Each row below holds a small network's activations on one input, seen along a few directions.
In each table, some parts of the input vary, and every possible input appears once, in random order.
A made-up example of a description, with smaller parts first: one of 2 separate values, together with either a single point or one of 11 places around a ring or (one of 5 places around a ring, together with one of 6 places along a line).
Shared parts are said once, and a part with two or three values counts as separate values.

Other details of the inputs shift rows strongly along three fixed directions, in all tables alike. That doesn't count.

Table:
R1: [ 18 -43  17 -54  10 -25 -42 -27  12 -19 -19 -42]
R2: [-10 -40 -32 -46  28 -19 -45  -4 -15 -31 -27 -44]
R3: [-29 -31  -6 -43  15 -20 -61  -5 -10  -8   4 -30]
R4: [  6 -22   1 -11 -11 -25 -37 -47 -11  16  -6 -29]
R5: [ -5  -5 -17  25   7 -14  37 -65 -23  38  59  53]
R6: [-22  -4   2 -24  -2 -52 -62 -21 -12  34  41 -15]
R7: [-13 -27 -21 -29  27 -31 -56 -20 -30  22  27 -12]
R8: [-41  37  -7  -6 -30 -53  -5  73   7  28 -11  -8]
R9: [-59  45   1  19 -42 -47 -22  61 -24  36  -6   5]
R10: [ 38  13  -7  40  23  40  25 -41  -7 -20  38  13]
R11: [ -9 -25   3 -28  -5  41   9  39  29 -56 -79 -28]
R12: [ 49 -20   4  -6  24  10  12 -31  11   3  14   3]
R13: [ 46  -6   7   8  30  44  25 -25  12  18  36  38]
R14: [ 24  19  24  18 -13  -3  17   1   3   9   1  13]
R15: [-26  -1  -3  25 -12 -22  19 -69 -18  39  58  43]
R16: [ 14 -11  21 -17   6  17  -8 -12  17   8  10   8]
R17: [-27  78   6  75 -50 -23  36  32  22  54  32  22]
R18: [-35  57   9  21 -48 -71  -6  53  -5  26  -6 -12]
R19: [  6 -40   5 -35  29  16  31 -37  -9 -61   4  16]
R20: [-20 -18  16 -37  -8 -22 -41  23 -22   0 -36 -12]
R21: [ 19   3 -26  17  17   1   7 -28  -6   3  21 -10]
R22: [ 30  -3 -11  26  25  44  16 -49  13 -22  34  -4]
R23: [-11 -14   3 -33   3  31  22  74  24 -33 -71 -10]
R24: [ 14   0 -17  40  22  57  11 -42   4  -7  39  18]
R25: [ 24 -48 -13 -48  16 -22 -31 -27 -11 -18 -35 -46]
R26: [-26  44   9  28 -64 -47   6  42 -14  31 -44  -9]
R27: [ 17  -1   8  11   1  69  45  38  17 -55 -56  10]
R28: [ -3 -17  26 -59  -3 -25 -32  33  -1 -22 -40 -21]
R29: [-15  39 -13  56 -39  12  39  36   1  44 -25  30]
R30: [  7   2  19  14   4  95  60  48  46 -37 -35  25]
R31: [  2  21  -6  25   6  68  52  53  20 -66 -35   7]
R32: [ 30  11 -12  27  21 -13   2 -42  -4  32  64  13]
R33: [  8  11   8   1  12 -12 -22 -15 -16  13  50  15]
Each input here is: one of 3 separate values, together with either a single point or (one of 2 separate values, together with one of 5 places around a ring).
Change only the choice among 2 separate values in R17. List by row number the other rows that result.
Answer: R1

Table:
R34: [ 40 -44  23 -25  16  -5 -48 -75 -25   2  16 -13]
R35: [-39   2  -1  -5 -19  -2   8  32  12 -34 -44 -15]
R36: [ 14 -30 -15 -23  16   9 -29 -32 -21  12  -1  -3]
R37: [-20   5 -17 -22  -7 -21  23  48  16 -28 -29 -10]
R38: [  9  -3  -4   1  -6 -27 -45  -5 -14  20  -6 -36]
R39: [ 30  -3 -18  43  33  55  15 -72 -11 -10  59  36]
R40: [-51  36 -26  27 -39 -58 -17  -7 -37  65  26  15]
R41: [ 19 -56  -4 -33  28   7 -43 -69 -24  18  13  -2]
R42: [-18  -5   8 -19 -17 -19  -7  14  12 -33 -27 -35]
R43: [-35  25   5  42 -53 -45 -36 -12 -27  83   0  16]
R44: [ 27 -66   7 -51  37  17 -32 -65 -27 -11  -1   0]
R45: [ -8 -19 -24 -30  23 -24   2  26   6 -31 -12 -26]
R46: [ 58 -20  -6  31  39  83   9 -63  -2 -11  29  32]
R47: [ 46 -57 -13 -47  46   4 -33 -50  -9  -8  10  -9]
R48: [  8 -46   9 -47  56  20 -71 -38 -14 -32  39  -9]
R49: [  8  43  21  37 -16  36  90  32  34 -26  -2  33]
R50: [-11 -14 -17 -21   5   2 -12  36  -6  -4 -42 -25]
R51: [ 11  11   5  24  36  70  18 -10   4   9  71  54]
R52: [ 34 -19   1 -12   6   1 -41 -38 -11   2   4 -22]
R53: [  4   5  29 -22 -22 -11  17  40  20 -14 -53 -13]
R54: [ 37  36   8  31  -7  55  64  39  42 -13 -22  17]
R55: [-16   6  23 -34   1  -6 -39  44  12 -28  -1 -27]
R56: [-24  21   0  25 -44 -65 -17  -1 -17  95  12  22]
R57: [  2 -33   1 -32  19 -29  -3 -37 -15  -9  21   9]
R58: [ 18 -10   1  19  27  66  58 -40  -2 -24  33  47]
R59: [-12   2  -9   4  -7  11  -7  48   5 -16 -54 -24]
R60: [ 17  42  -3  32  -3  41  75  35  40 -34  -2  16]
R61: [  9  13  -1 -10  -3  -8   6  51  22  -9 -43 -32]
R62: [ -1  -6 -10 -14  -2 -32 -37 -29 -15 -11  12 -30]
R63: [ -1  53  13  79 -44 -12  48  -6 -11  99  41  77]
R64: [-13 -17   9 -54  26 -10 -24  46  15 -25   6  -6]
R65: [-33  40   2  27 -44 -78 -12 -13 -12  67  30   4]
R66: [-33  -5 -26 -21   6  -3  10  47   2 -36 -35 -28]
R67: [ -1  -1 -12 -14   1  -8  13  60  16  -5 -43 -18]
R68: [-35  26  15  39 -55 -50 -31 -14 -39  78  -1  24]
R69: [-37  39  14  34 -56 -72 -18 -17 -32  54  27   6]
R70: [  1  -6  20 -18 -25   6  -4  36  23 -24 -59 -34]
R71: [ 11  39  -7  52  -1  52  63  39  31 -38   1   1]
R72: [ 27  36  21  41 -17  54  73  37  48   0 -20  25]
R73: [ 29  -4 -23  52  45  54  14 -63 -12  -8  63  27]
R74: [-26 -20   8 -26  -2  -8  -7   1  -8 -45 -33 -13]
R75: [ -4   5 -10  32   7  36  38 -32  -1  12  36  38]
R76: [-11   8  22 -45  11 -17 -29  47  21 -21   1 -21]
R77: [ -8   9 -11 -20   6 -21  11  45  21 -39 -28 -40]
R78: [-21 -17  -9 -24  -2 -49 -13 -12  -6  12   8  -6]
Changing only one part turns R69 into R49. The same change can be made to R34. Which row results?
Answer: R53
Changing only one part turns R57 into R74. The same change can be made to R78. Which row results?
Answer: R35
What is each input in this table made of?
Answer: one of 5 places around a ring, together with either a single point or (one of 2 separate values, together with one of 4 places along a line)
Change only the place on the ring of 5 in R76. List by row number the other rows that result.
Answer: R48, R51, R55, R64
Change only the place on the line of 4 in R41. List by row number the other rows that result.
Answer: R36, R44, R50

Table:
R79: [-37 -16   9 -43   5 -46 -42   5 -15  -9   6 -16]
R80: [-23  32  10  12 -52 -42  -3  37  10  25 -31 -23]
R81: [ 0 31  2 36  6 36 45  8  7  1 46 54]
R82: [  4 -25  -1 -10  31  -7 -31 -70 -23  21  81  24]
R83: [-30  43  16  18 -54 -22  -7  66   0  36 -43   4]
R84: [38 -4 15  4 13 39 27 -8  7  5  8 25]
R85: [ 43 -14  -1  16  16   3 -49 -75 -29  33  43   5]
R86: [ -7  29  11   4 -38 -34  21  42   7  21 -31  -5]
R87: [ 23 -56 -17 -12  25  88  53 -21  11 -95 -72 -10]
R88: [-27   6 -17 -17  -7 -68 -46 -10 -25   6  17 -28]
R89: [ 37  -6  32  13  17  57  30 -15  18 -13  13  30]
R90: [ 15  42  10  66 -31  39  31  10  16  33  10  25]
R91: [  13  -52  -16   -3   14    0   13 -105  -36   -5   10   18]
R92: [ 34  -7  16  10   9   8 -16 -55 -18  36  47  35]
R93: [-10  40  -7  42  -2  35  39  33   2  17  23  35]
R94: [ 13 -21 -14   5  42  26 -13 -30 -12   8  43  19]
R95: [ 17 -41 -10 -20  51   3 -23 -54 -17   5  57  18]
R96: [-45  37  -4   1 -32 -56   6  46  -2   3  -3  -1]
R97: [-42 -46 -11 -33 -25 -65 -39 -59 -54  27 -28  -4]
R98: [-43  39 -14  15 -32 -36 -15  50  -8   8 -13 -12]
R99: [-5 31 -3 32  2 19 42 12  0 20 42 44]
R100: [-23 -24  -7 -46  14 -64 -63 -24 -22 -20   7 -51]
R101: [ 14  24  14  41 -15  28  45  25  17  36   0  43]
R102: [-24 -28 -13 -50   9 -62 -60 -23 -17 -16  11 -51]
R103: [ -1 -29   1 -35  -7 -81 -59 -29 -25  42  -5 -27]
R104: [ 28  28  -1  56 -12  18  37  -2  12  35  10  21]
R105: [ 57 -34  18 -39  39  67  41   7  40 -92 -35  -9]
R106: [  9   4 -10  21  19  45  14  -8  11 -23  30   6]
R107: [-32  -5   0 -25   1   4 -13  39   8 -25 -14 -14]
R108: [  9 -41  22 -79   7  10   8  50  43 -90 -82 -54]
R109: [-36  37  19  17 -58 -18  -5  63   8  40 -39  -1]
R110: [ 61 -30  10 -29  39  73  34   6  39 -95 -40 -23]
R111: [  8  41  26  60 -23  42  28  16   9  36   8  40]
R112: [ 17  49  18  67 -26  23  43   4  16  24  12  23]
R113: [  7  35  25  46 -29  32  44  14  18  37  18  46]
R114: [ -21  -37   10  -75   31   28  -12   66   26 -103  -68  -48]
R115: [-26 -29   2 -55  14 -70 -56 -24 -21 -18  12 -36]
R116: [ 0 31  1 41  0 27 57 -2 19 -2 50 38]
R117: [-27  43  -1  24 -54 -24  -2  57  11  40 -47 -12]
R118: [ -1  -7  -3 -10 -16 -18 -24  37   5   5 -54 -33]
R119: [-49  33 -10  -3 -29 -53  11  44   7  15  -6  -2]
R120: [  1 -13   7 -18  -6   4 -14  41   8   3 -50 -14]
R121: [-23 -21 -26 -29   9 -82 -63 -25 -31  20  18 -39]
R122: [-41  -5 -15 -26  -2 -47 -56   0 -23  32  11 -12]
R123: [  6 -23 -10 -12  37  -7 -29 -70 -22  29  75  27]
R124: [-46  37 -19   7 -29 -47   3  42   6  14 -10 -17]
R125: [37 32  1 58 -8 49 35  0  7 27 11 25]
R126: [-67  13 -10  18 -65 -22  23  38 -21  18 -81   7]
R127: [ 16 -28  -9 -16  45  15 -42 -55 -26  -6  54  12]
R128: [ 42 -11  -3   8  18  17  -3 -54   5  13  23   0]
R129: [ -5  -6   9 -25 -10   9 -14  34  13   1 -48 -14]
R130: [ 34 -22  11  -8  21  23  -6 -47   1  23  28  24]
R131: [ 36  -1   8   7  10  31  33 -20  22   0   8  18]
R132: [  35  -33   -5  -45   59   62   54   18   35 -104  -14  -13]
R133: [ 12 -36  20 -61  12  28 -16  55  33 -92 -96 -65]
R134: [  34  -41  -17  -27   63   83   31   26   36 -100  -29  -22]
R135: [ 13 -15 -26   8  35  -1 -40 -70 -23  25  65   5]
R136: [-29  37 -16  12 -21 -34  17  45   1   2  -7 -16]
R137: [ 17 -24  -8  -1  42  12 -40 -62 -20 -13  52  -7]
R138: [-17 -26 -23 -46  16 -53 -69 -11 -32  -5   0 -49]
R139: [ 26  42   3  52 -21  22  49  14  13  23   1  16]
R140: [-13  27  10   8 -36  -9  -2  52  -2  34 -39  -2]
R141: [-52  13 -19  23 -61 -44  28   8 -21  11 -63  -9]
R142: [  7  25 -10  46  12  23  59   4  15   7  42  42]
R143: [ 37 -20  19   5  18 -15 -28 -85 -19  29  53  11]
What is each input in this table made of?
Answer: one of 5 places around a ring, together with either a single point or (one of 2 separate values, together with one of 6 places around a ring)
Changing only the place on the ring of 5 turns R81 into R96. The same change can be made to R89. Which row results?
Answer: R143
Change only the choice among 2 separate values in R113. List by row number the other rows that result.
Answer: R82
Change only the place on the ring of 5 in R103. List by row number the other rows that result.
Answer: R101, R104, R118, R120
Change only the place on the ring of 5 in R115. List by row number the other rows that result.
Answer: R79, R100, R114, R137
Change only the place on the ring of 6 in R121. List by row number the other rows that result.
Answer: R88, R100, R102, R124, R136
